A small network was shown many inputs. Here are its activations along a few directions, one row for each input.
In each table, some parts of the input vary, and every possible input appears once, in random order.
Descriptions start from the smaller parts, as in this example, which fits no table here: one of 3 separate values, together with either a single point or one of 11 places around a ring or (one of 4 places along a line, together with one of 8 places around a ring).
Shared parts are said once, and a part with two or three values counts as separate values.

Other details of the inputs shift rows strongly along two fixed directions, in all tables alike. That doesn't count.

Rows:
x1: [ 37  51   8  22  23 -49 -23 -11   9  -7 -25   7  32]
x2: [-40 -10  31 -10  14  28  33  37 -11  17 -25 -11 -27]
x3: [ 41  52  -1   2   0 -41 -36 -10  21   6 -21  23 -20]
x4: [-45  -6   0   6  29  12  21  50 -15 -29  -1 -19  -3]
x5: [  7 -62 -44  18 -37  73  21 -15 -44  31  92 -36 -31]
x6: [ 26  40  -9  -2 -10 -44 -32 -15  45  -6 -18  29  -6]
x7: [ 80 -29 -17   4 -51  24 -14 -95 -39  60  31  -8  41]
x8: [ 25  21   7   9 -17 -38 -46  -5  39 -19 -27  10 -19]
x9: [ 29  19  48  13  -8 -31 -23 -24  34  11 -58  10   8]
x10: [-53  -5   7 -32  14  22  41  28  -5  18 -21  10 -10]
x11: [  9 -51 -37  22 -12  70  33 -15 -70  16  85 -50  20]
x12: [-50 -20  24 -18   7  25  20  32  -6   2 -29  -6 -21]
x13: [ 83 -22 -35  13 -49  20 -31 -71 -31  25  57 -24  -3]
x14: [-56 -28  27  -4   5  28  23  30   5   1 -25   0 -21]
x15: [-49   1 -14   8  38   4  38  44   3 -14   9  -1  10]
x16: [ 21  24  -1  -6 -13 -40 -44  -8  49 -19 -21  21  -5]
x17: [ 37  38  24  -4  15 -66 -24 -12  -4 -38 -21   5  30]
x18: [ 37  37  24  36  11 -42 -26  -6  27 -22 -30  -2  30]
x19: [-46 -14  35 -38  10   9  37  31 -27   0 -13   3 -23]
x20: [ 35  43   2  16  -4 -40 -34  -8  35   7 -17  26 -18]
x21: [-52 -16  -6   6  35  11  26  47   7 -29   7  -4   9]
x22: [-45  -4 -15 -28  11  15   8  45   8 -17  10   3 -39]
x23: [-56 -21  15 -35  13  27  28  30   2   1 -21   5 -10]
x24: [-60 -28  18 -19   9  28  28  29  13   2 -19  10  -8]
x25: [ 78 -22 -29 -15 -54  -2 -31 -75 -44   6  67  -8   2]
x26: [ 29  28  35  10  -5 -32 -18 -27  30  25 -53  27  16]
x27: [-46 -13   3  20  26  13  20  49  -1 -30   0 -13  -1]
x28: [-49  12 -16  -4  42   5  36  42 -11 -14   9  -5   7]
x29: [ 68 -10 -56  -6 -48  13 -29 -83 -22  24  64  -1  14]
x30: [-10 -71 -36  -8 -37  76  44 -44 -43  48  63 -11  19]
x31: [-48  -9 -10 -10  38  10  24  46  -6 -28   6 -11   8]
x32: [ 30  29   5  -5 -13 -40 -48  -6  27 -20 -30   6 -20]
x33: [ 35  44  12  36  19 -49 -22 -10  24  -7 -24  13  36]
Each input here is: one of 3 separate values, together with either a single point or (one of 2 separate values, together with one of 5 places around a ring).
The inputs of x15 and x6 match in every part but the choice among 3 separate values. If x27 is changed in the same way as x15 into x6, which row does it become?
Answer: x8
Which other rows agree with x23 in the choice among 3 separate values? List them by row number.
Answer: x2, x7, x9, x10, x12, x14, x19, x24, x26, x30
Which other rows does x32 become when the choice among 3 separate values takes its other values? List them by row number.
Answer: x4, x12

Rows:
x34: [-12   9   0   3   4  -7  -8  34   7 -22   4  -4 -42]
x35: [-14  13  13 -15  12   0  12  24 -20   2  -9   0 -20]
x36: [-24  17  11  -9  25  -6  28  14  -3   8 -19  12  15]
x37: [-23   7  -3  25  23   1   7  32  14 -13  -7  -5   6]
x38: [-13  28   0  -2  20  -5  14  29  -7  10  -5   8 -18]
x39: [-31  -1 -15  -9  11  -3   2  24  21 -19   2  13  -8]
x40: [-24  -6  -1   3   4   0  -7  31  15 -32   1  -6 -21]
x41: [  7 -48 -26 -21 -24  44  20 -41 -55  21  51 -18  20]
x42: [-26  17  -2 -16  20  -5  19  17   0   3 -13  13   2]
x43: [-27   3   1 -36   2  -7   4  18   3 -16  -6  13 -24]
x44: [ 58  -6 -14  16 -26  -5 -31 -41 -12  -2  27 -17   6]
x45: [-24   5 -15  16  11  -1  -5  34  25 -23   8   2 -19]
x46: [-24   4   9  31  26   4  19  29   8  -7  -9  -8  18]
x47: [-12  19 -10  18  19  -2   5  37  10  -7   8  -4 -27]
x48: [  2 -75 -13 -13 -61  81  18 -47 -24  63  37 -14 -21]
x49: [-14  20 -14  15  11  -8  -4  38  16 -13  12   3 -40]
x50: [-29   4  -1   0  25  -4  12  21  13 -10 -15   7  18]
x51: [-13  25  -7  -8  15  -2  10  29  -1   6   6   8 -28]
x52: [-23 -15  53  -4 -11  21  16  -1  18  43 -56  14 -16]
x53: [-13  24 -13 -10   7  -7   1  30   5   1  12  14 -41]
x54: [-30 -10  27  -7  22  -4  19  15  -1 -14 -26  -2  28]
x55: [-31  -1  11   6  28  -1  25  20   6  -4 -16   4  30]
x56: [-15  14   2 -23   1  -7  -1  29  -4  -9   3   7 -44]
x57: [-31 -12   6 -19  13  -1   6  20   9 -25 -12   0   4]
x58: [ 23 -37 -31 -14 -30  44  10 -31 -54  23  67 -22  -9]
x59: [ 60  23  10 -10 -21 -66 -67 -55  42 -32 -36  21  31]
x60: [-14   7  11  11  16   1   7  32 -10 -11  -6 -13 -19]
x61: [-28   1  24 -22  17  -1  27  12 -15   0 -21   4  12]
x62: [-22  -3   7   6  12   0  -2  29  14 -30 -10 -10  -6]
x63: [ 81  42  34  29  -7 -63 -49 -48  17  -8 -44   2  36]
x64: [ 26   9 -26 -16 -19 -14 -19 -34   6   3  17  16   4]
x65: [-24  -6  25  19  20   2  14  27   0 -18 -20 -14  16]
x66: [  8 -48 -33 -27 -29  43  16 -40 -47  16  58 -16  10]
x67: [ 45 -18  -7  22 -21  -1 -27 -46  -8  -8  13 -19  38]
x68: [ 56   2 -11  41 -11  -2  -9 -41 -16  20  26 -14  30]
x69: [ 11 -46 -49  26 -19  50   8 -22 -24   8  72 -28  16]
x70: [-12  21  -2  24  23  -4   8  35   3  -2  -2  -4 -16]
x71: [  1 -64 -27  -6 -21  48  16 -37 -45   9  53 -26  35]
x72: [-30 -17  37 -13 -15  27  11   7  19  38 -49  12 -31]
x73: [ 81  48  37   3 -11 -64 -44 -55   7   4 -45  15  34]
x74: [ 22 -23  10 -14 -56  13 -25 -42  26  38 -19  16 -30]
x75: [ 43   3 -27 -11 -21  -8 -16 -54  -4  13  21   7  26]
x76: [ 69  42   4   5  -8 -72 -63 -58  53 -19 -43  26  51]
x77: [ -9  27  13   5  23  -6  23  24 -10  16 -10   7  -4]
The inputs of x64 and x42 match in every part but one. If x39 is changed in the same way as x64 into x42, which row does it become?
Answer: x50
The inputs of x70 and x68 match in every part but one. If x37 is changed in the same way as x70 into x68, which row does it become?
Answer: x46
What is each input in this table made of?
Answer: one of 4 places along a line, together with either a single point or (one of 2 separate values, together with one of 5 places around a ring)
Which other rows does x52 become when the place on the line of 4 takes its other values? List them by row number.
Answer: x48, x72, x74
Which other rows does x59 become when the place on the ring of 5 takes its other values? List them by row number.
Answer: x34, x40, x43, x56
Which other rows agree with x47 in the place on the line of 4? List them by row number.
Answer: x44, x48, x51, x57, x58, x62, x66, x69, x75, x76
